These are the activations of a small neural network, seen along a few directions. Each row is one input.
In each table, some parts of the input vary, and every possible input appears once, in random order.
Descriptions start from the smaller parts, as in this example, which fits no table here: ring(5) and (point or ring(9) or (values(3) and line(4))).
Shared parts are said once, and a part with two or three values counts as separate values.
In the rows, zero is written as 128.

Rows:
x1: [ 59 142 190 102 140 166 131 155 146 125 133  78 141 103]
x2: [ 79 156 119 104  98 160 129 123 133 128 184  93 185 134]
x3: [ 56 166 182  97 106 159 152 147 136 125 138  96 147 123]
x4: [174  99 100 122  80 115 113  86 126 161 141 178 101 151]
x5: [150 109 163 117  89 114 136 110 127 158  95 182  61 140]
x6: [151 102 115 112  85 120 134  94 133 174 119 186  79 153]
x7: [ 77 124 200 107 178 155 122 152 130 113 123  70 158  80]
x8: [187  94  88 135  98  83 110 112 113 153 137 179 119 142]
x9: [ 91 151 107 116 117 128 125 148 121 120 180  96 204 125]
x10: [153  84 171 122 122 120 115 117 136 158  90 163  55 120]
x11: [ 99 133 113 126 164  87 117 165 126  72 159  90 212 102]
x12: [190  79  92 143 117  69 104 124 113 116 120 181 127 132]
x13: [115 242  83 194 194 223 178 137 136  97 104  51 112 160]
x14: [ 56 159 133  93 102 165 150 131 141 141 162 100 164 136]
x15: [207 184  65 217 172 176 162  98 127 130  61 137  28 171]
x16: [ 95 137 111 125 136 114 118 161 121  83 164  98 212 115]
x17: [171  67 180 126 160 109 106 115 120 146  79 155  72  97]
x18: [194  75  93 145 145  42 102 129 117 105 115 172 128 119]
Question: Changing only one part turns x1 into x10. The same change can be made to x2. Which row results?
Answer: x4
Question: What is each input in this table made of?
Answer: values(2) and (point or line(8))
Question: Which other rows does x12 become when the values(2) part takes its other values? List them by row number.
Answer: x16

Rows:
x19: [186 130 105 182 175 136 144  79 107 123  60 168  72 139]
x20: [108 170 151 140 139 136 127 143 124 119 158  81 174 100]
x21: [171  77 125  82  46  58 108  79  95 156 155 230 134 144]
x22: [166 176 104 192 133 145 157 124 134 129  90 160  30 181]
x23: [101 161 144 136 133 139 124 148 109 115 153  76 170 109]
x24: [ 74 148 117 107 142 148 151 165 136 128 141 112 182 129]
x25: [174 169  69 163  90 164 139 110 145 159 106 145  54 170]
x26: [179  74 145 123  82  42 135 130 129 127  91 183 101 132]
x27: [ 72 155 116 109 147 125 148 143 131 129 149  88 163 121]
x28: [103 154 145 135 127 163 127 171 114 114 144 100 189 117]
x29: [ 73 117 251  76 111 197 143 110 146 190  94 118  55 108]
x30: [ 85 145 132 113 134 142 123 126 142  86 154  81 159 124]
x31: [ 79 164 123 113 153 122 151 138 147 133 155  94 168 112]
x32: [ 82 137 132 112 130 153 123 136 135  84 148  88 165 134]
x33: [ 88 138 133 112 128 166 127 148 147  85 146 105 178 132]
x34: [ 97 154 143 135 129 150 123 159 102 112 147  83 176 119]
x35: [154  36 110 135  99  79  72 114 134 163 138 192 105 110]
x36: [ 68 147 116 107 143 136 148 154 124 126 143  95 169 131]
x37: [213 103 126 127 167  93 106 122 116 133  85 163  75 137]
x38: [209  67 104 129 130  97  93 110 125 171 139 159  98 148]
x39: [169  59 138 132 128  63  99 141 127 121  93 187  79  96]
x40: [ 92 154 139 118 140 139 126 120 158  91 160  86 164 115]
x41: [200 109  76 165 138 151 148  74 117 149  96 149  85 136]
Question: What is each input in this table made of?
Answer: point or (values(2) and line(5)) or (values(3) and line(4))
Question: Which other rows does x30 become when the line(4) part takes its other values? List them by row number.
Answer: x32, x33, x40
Question: Which other rows does x21 become when the values(2) part takes its other values? List them by row number.
Answer: x26
Question: Which other rows does x20 become when the values(3) part takes its other values? List them by row number.
Answer: x31, x40

Rows:
x42: [230  62  66 170 146 165  73  59 136 159 126 146  81 133]
x43: [ 73 101 177  84  85 143 107 163 124 178 166 126 164 100]
x44: [130 164 137 159 124  97 102 158 105  66 167  95 195 111]
x45: [ 94 144 183 108  95 208 139  93 137 121 125 101 121 132]
x46: [137 178 117 184 123 143 120 159 119  52 138  78 170 121]
x47: [189 123 174 171 187 103 157 138 120 136  23 168  17 120]
x48: [184 185  60 161  75 110 185 106 118 161  95 207  57 196]
x49: [223  14  86 121 130  98  64  79  97 190 155 165 131 105]
x50: [ 86 105 147  68 119  95 129 150 151 150 164 100 174 105]
x51: [223  48  84 140 145 120  55  60 115 170 154 160 100 122]
x52: [ 90 148 127 112 132 160 142 133 178 115 135  74 115 137]
x53: [ 60 127 104 111 160 103 132 123 152 102 156 116 166 110]
x54: [ 85 181 154 141 133 212 148 148 122 182 124  91  99 137]
x55: [131 133 139 143 111  76 108 175  94  89 168 103 231  94]
x56: [241 103  63 181 181 170 101  61 110 199 114 141  76 134]
x57: [146 217 113 194 158 147 147 161  91  92 125  71 164 123]
x58: [165 129  83 124  40  58 137 104 126 135 133 226  84 188]
x59: [ 66 139  86 137 160 148 151 123 166  89 127  98 142 122]
x60: [ 75 178  82 148 194 153 179 125 137 129 115  91 137 125]
x61: [170  71 194 129 150  53 106 135 127 109  58 189  44 105]
x62: [ 61  96 106  94 147  82 137 139 140 125 156 124 202  92]
x63: [ 99 187 123 123 167 164 170 135 149 154 122  67 109 139]
x64: [165  95  87 107  25  35 144 121 111 158 132 231 119 173]
x65: [ 71 131 176 102  98 163 102 146 137 155 165 117 129 120]
x66: [178  83 177 159 151  98 128 136 146  97  33 174  22 118]
x67: [107 107 116  97 146  91 118 174 113  94 155 119 226 119]
x68: [121 190  91 150 193 162 158 160 111  98 114  88 160 150]
x69: [106 138 114 114 159 113 112 157 125  71 155 112 189 137]
x70: [103 183 179 119 130 212 167  95 107 160 113  93 114 135]
x71: [ 85 136 146  85 133 116 123 133 163 127 164  92 138 124]
x72: [173 144  63 151  40 105 157 104 144 122 107 212  62 196]
x73: [112 151  95 139 158 158 131 157 139  58 126  95 165 148]
x74: [170  40 195 109 135  31 110 152 112 131  54 194  78  88]
x75: [ 91 103 202  62  82 143 125 109 110 156 154 127 179  97]
x76: [ 76 142 158 130  98 207 121 146 151 143 136  99 106 134]
x77: [ 89 133 202  80  95 164 120  93 122 133 154 119 144 117]
Question: What is each input in this table made of?
Answer: line(4) and (values(3) or line(6))
Question: Changing only the line(4) part turns x65 into x76. The same change can be made to x61. Which row results?
Answer: x66
Question: Which other rows does x51 become when the line(4) part takes its other values? List them by row number.
Answer: x42, x49, x56
Question: Which other rows does x49 become when the values(3) part takes its other values? List them by row number.
Answer: x64, x74
Question: Which other rows does x47 become when the values(3) part takes its other values? List them by row number.
Answer: x48, x56
Question: Which other rows does x70 become when the line(6) part takes its other values? List them by row number.
Answer: x54, x57, x60, x63, x68

Rows:
x78: [159  78 111 111  90  89 111 102 127 173 135 188 100 140]
x79: [188 157 102 174 111 148 141 110 118 151  99 154  60 159]
x80: [ 62 173 135 122 149 154 147 155 120 107 156  74 205 107]
x81: [176 117 108 135  97 117 130  85 122 142 113 183  81 155]
x82: [173  91 114 131 112  75 130 110 127 118  97 186  95 139]
x83: [179  57 115 113 104 105  96 104 117 160 131 178 116 128]
x84: [ 66 172 137 107 141 150 143 159 129 103 166  66 197 125]
x85: [ 67 170 135 105 136 152 132 158 138 100 167  68 197 122]
x86: [161 140 107 168 188 149 138 121 133 120  81 125  71 136]
x87: [179 140 110 173 129 127 137 132 122 124  83 159  70 155]
x88: [ 58 128 238  80 116 179 141 133 145 158 108 105  92 103]
x89: [174 151  95 174 168 171 146  93 135 150  91 119  62 145]
x90: [158  66 122 110 108  47 113 131 130 148 120 188 106 119]
x91: [ 61 160 133 115 135 157 128 155 146  96 173  71 197 116]
x92: [ 64 175 135 115 144 151 144 157 122 106 158  69 201 117]
x93: [196  45 151 123 118  49  74 121 103 128 127 177 131  97]
x94: [ 55 156 129 120 130 156 125 153 140  92 170  66 194 113]
Question: What is each input in this table made of?
Answer: point or line(6) or (values(2) and line(5))
Question: List by row number the other inputs of the same sort as x86.
Answer: x78, x79, x81, x82, x83, x87, x89, x90, x93

Rows:
x95: [100 179 132 156 133 172 146 152 128 105 121  95 135 133]
x96: [239  81  57 178 150  50 100 117 107 107 104 187 109 136]
x97: [106 159 113 145 193 193 138 121 136 144 132  64 134 117]
x98: [111  91 176  96 118 126  80 138 116 134 177  97 189  87]
x99: [103 189 146 130 109 135 158 161 118 103 126 112 147 146]
x100: [194  63 181 134 135  85 122 110 129 155  43 203   8 119]
x101: [107 171 126 141 166 190 141 122 141 109 127  73 129 133]
x102: [ 90  95 150  87 120 119 112 132 122 127 160 121 190 102]
x103: [ 70 120 117  87 117  98 137 152 153 120 153 126 163 130]
x104: [206  97  81 134  58 132 121  60 123 201 126 210  50 175]
x105: [ 82 162 130 119 108 107 152 143 136 104 141 120 155 129]
Question: What is each input in this table made of?
Answer: values(3) or line(8)

Rows:
x106: [193  99  98 146  94 124 119  90 130 165 107 189  54 157]
x107: [ 71 142 139 115 163 162 127 140 144 116 151  69 167 106]
x108: [174  90 150 122 114 129 123  87 124 176  96 174  55 132]
x109: [158 154 103 164 136 136 129 126 114 104 125 120 135 137]
x110: [126  13 161  56  72   7  67 144 114 127 179 186 205  85]
x111: [179 135  86 166 140 104 141 119 133 116  90 161  74 153]
x112: [159 124 129 151 157 119 142 127 125 134  79 149  76 130]
x113: [ 85 174 117 119 114 149 150 142 125 135 159  99 169 137]
x114: [ 35 176 185  97 116 173 153 156 145 107 142  77 158 121]
x115: [104 154  90 129 143 145 134 132 130 108 159  95 181 134]
x116: [125 148 149 144 158 161 124 143 123 119 122  89 132 115]
Question: What is each input in this table made of?
Answer: point or (values(2) and line(5))
Question: Which other rows does x112 become when the values(2) part takes its other values? List them by row number.
Answer: x111
